A small network was trained on made-up records. Each row is its average activation on records with the value named, seen along a few directions.
Related values have similar rows: they may be neighbours, one step apart, or belong to one group.

Values of REDEN:
lelu: [ -3  52  12  58  31  32  82  46  43  84  50 -88  65  -2  94  19  45 -13]
sevir: [ 43  32  -8 -22  40  52  50 -50  84  10 -21 -70 -61 -65  31 -11 107 -15]
pag: [ 14  71  18  41  32  58  67  -5  66  63  32 -95  -8 -45  71 -16  93  -5]
vepop: [ -48  -56    4  -20  -18  -58  -36   39  -85  -42  -60   92   39   70
  -45   34 -101  -29]
vedum: [  40    0   22  -63  -19   24  -60  -63   26  -78   -4   19 -116  -41
  -59  -73   53   18]
bab: [ 29 -73 -25 -51 -58 -34 -80   3 -44 -67  -3  90 -11  37 -87 -22 -66   7]
rov: [-22  47 -17 103   4 -21  35  41  18  91  31 -30  86  55  90  10  -6  24]
lepu: [-64  21 -11  77  10 -16   9  45 -55  55  19  -2 110  33  35  64 -88  42]
lapa: [  40  -18    8  -56   19   20   35  -66   46  -32   12  -26 -120  -97
  -34   -5   79  -25]
fuz: [ -51  -21   -2   33  -17  -44  -16   53  -90   11  -31   51   97   73
  -13   19 -100   -8]
tema: [ 21 -54  -1 -99 -23 -13 -87 -43  -8 -96 -24  60 -80 -17 -84 -18 -17   3]
REDEN is arranged as a ring.
Question: A walk along REDEN starts at lelu and steps to its neighbour pag. Put vedum, bab, rov, lapa in the order it reaches them.
Answer: lapa, vedum, bab, rov
Question: List every value one step from fuz, in the order listed.
Answer: vepop, lepu

Values of RAFEP:
letig: [-28 -29 -22  26 -32 -55 -21  47 -80  19 -17  45 108  70 -18   4 -92  -6]
bug: [ -3 -61  -9 -60 -51 -20 -60   7 -57 -59 -44  92 -19  15 -95  16 -66 -26]
gopot: [ 51  25   3 -33  44  58  43 -33  77   6 -11 -85 -44 -51  36 -37 109 -28]
kaler: [ -3  56  24  44  27  30  80   5  80  74  67 -77 -38 -55  80  35  84 -15]
pinod: [-34   9 -44  86  10 -30   3  26 -31  48   6  11 103  56  44  47 -78  61]
gibo: [-39  62   8  78  23  10  41  53  -6  63  -5 -42 117  54  84  12 -15  23]
vosaz: [ -36  -63  -21   11  -34  -63  -63   14  -80   -9   14   81    9   34
  -57   31 -109    4]
gafa: [  75  -23   -3  -60  -42    6  -33  -62   39  -68   20   26 -109  -45
  -68  -75   62   14]
temo: [  29    3   35  -71   27   32   16  -51   46  -44   -7  -38 -106  -73
  -17  -32   88  -34]
genir: [  10  -61   37  -94    0   -6  -39  -15  -32 -122  -26   63  -79    0
  -75  -18  -18  -15]
derab: [-23  82  -9  74  28  37  33   9  43  92   3 -77  58  -5  87  17  35  23]
RAFEP is arranged as a ring.
Question: A walk along RAFEP starts at gafa and steps to its neighbour genir. Put letig, bug, vosaz, temo in the order it reaches them.
Answer: bug, vosaz, letig, temo
Question: List every value one step from gibo, in the order listed.
Answer: pinod, derab

Values of ZUF:
nulig: [-34  22  16 -12 -18  -1 -71 -18 -34 -41 -27  38  -1   8 -35 -12 -41  50]
dobav: [ 18 -17 -50   5  -7 -15   0 -32  -2  21 -15   0   9 -24 -22  11  -7   8]
rurol: [-15 -15  38 -32   7  10  21   1  13 -32  19  19 -80 -38 -16  45  13 -25]
dofek: [-48  46  -6  20   4  20  17  43 -14  44 -66 -12 109  28  35  57 -33  -5]
zogur: [ 26  23 -10  41  52  16  25 -11  64  23  46 -64  -6  10  83 -21  51  36]
tol: [ 16  29  -8  32 -16   7  28  -8  31  55  41 -36  -5 -34  18 -10  41  -1]
lagiz: [ -7 -22   6  49  23 -37  46  28 -37  27  26 -13  37  38  30 -22 -15 -24]
kam: [ 11 -53  -7 -23 -55 -38 -65  17 -47 -42   8  78  -3  46 -62 -28 -59  -2]
rasaf: [ 32 -13  21 -80  10  38  -2 -20  27 -56 -31 -10 -60 -34 -30 -21  51 -37]
ZUF is arranged as a star with 4 arms.
Question: List every value one step from nulig, in the order listed.
Answer: dobav, kam
Question: List every value one step from rasaf, in the order listed.
Answer: rurol
Question: List every value one step from zogur, in the order listed.
Answer: tol

Values of LUSOD:
dubu: [ 26 -18 -21 -65 -16 -36 -58 -34 -20 -36 -45  42 -20  16 -71 -36 -20   1]
nes: [-31  11 -15   4   0  -4 -32  -7 -61  -7 -41  29  55  39 -33  50 -69  35]
kef: [-14 -16 -19  21 -27   6  15  57 -30  42 -15  35  86  65  19   7 -25  -6]
bivu: [ -4 -50  -2 -30 -53 -54 -63  -7 -11 -52  20  54 -44  12 -47   7 -14  20]
pefu: [ -7  54  -2  61  21  15  31 -21  45  53 -12 -80  24   6  50 -17  69   4]
luvam: [ 28  52   8  41   9   8  46   8  42  59  60 -53  21 -30  55   3  39  22]
sek: [ -8  44  -7  51  -8  -4  13  13  42  99   1 -64  35 -22  45  32   3   1]
veg: [-24  26  46 -25  47  52  30  13  48 -14 -42 -15 -22 -45  23  13  44 -13]
ridol: [-20 -30 -24  25  20 -56  12   5 -40 -12 -20  36  34  48 -23   2 -70  15]
lazep: [ -1 -34  14 -35 -45 -13 -45 -36 -58 -48 -11  47 -51  12 -39 -41 -30  -8]
diro: [ 39  -6 -18 -18  14  31  71 -16  34  15   1 -26 -37 -61  17  21  53 -54]
rar: [ 16  13  -3 -43   0  40  23 -29  40 -18 -20 -53 -23 -44  12 -15  60   2]
vemed: [ 62 -46 -32 -11 -29  -4 -86 -21  17 -33  32  49 -19  26 -31 -68 -10  15]
fif: [ 32   8   6 -27  36  34  26  -5  34 -18 -11 -76 -14 -23  29 -11  55 -16]
seb: [ -5 -32  60 -42  28  13  17   6   0 -54  44  14 -98  -7 -29   9  12 -54]
fidib: [-36 -19  48   0  10 -26  13  33 -74 -33 -35  38  35  13 -20  15 -60 -33]
sono: [-40 -20 -16  -2  -5 -42   3  44 -14 -30  -6  65  23  46   8  44 -55  -8]
rikan: [  1  54 -28  65  -9  32   1  -3  21  56  77 -57  48 -35  27 -17   3  55]
nudi: [-22  35  27  54  38  26  31  12   4  60  41 -50  27   3  78   1  20  16]
kanoz: [  7 -26 -23 -24 -31 -17 -49 -13 -20 -32 -18  65 -60 -19 -69   2  -5   7]
LUSOD is arranged as 4 separate groups.
Question: Which other values are in the same group as vemed? Give them in the order they are listed.
Answer: dubu, bivu, lazep, kanoz
Question: Which other values are in the same group as veg? Give them in the order they are listed.
Answer: diro, rar, fif, seb
Question: Which other values are in the same group as sek? Give them in the order they are listed.
Answer: pefu, luvam, rikan, nudi
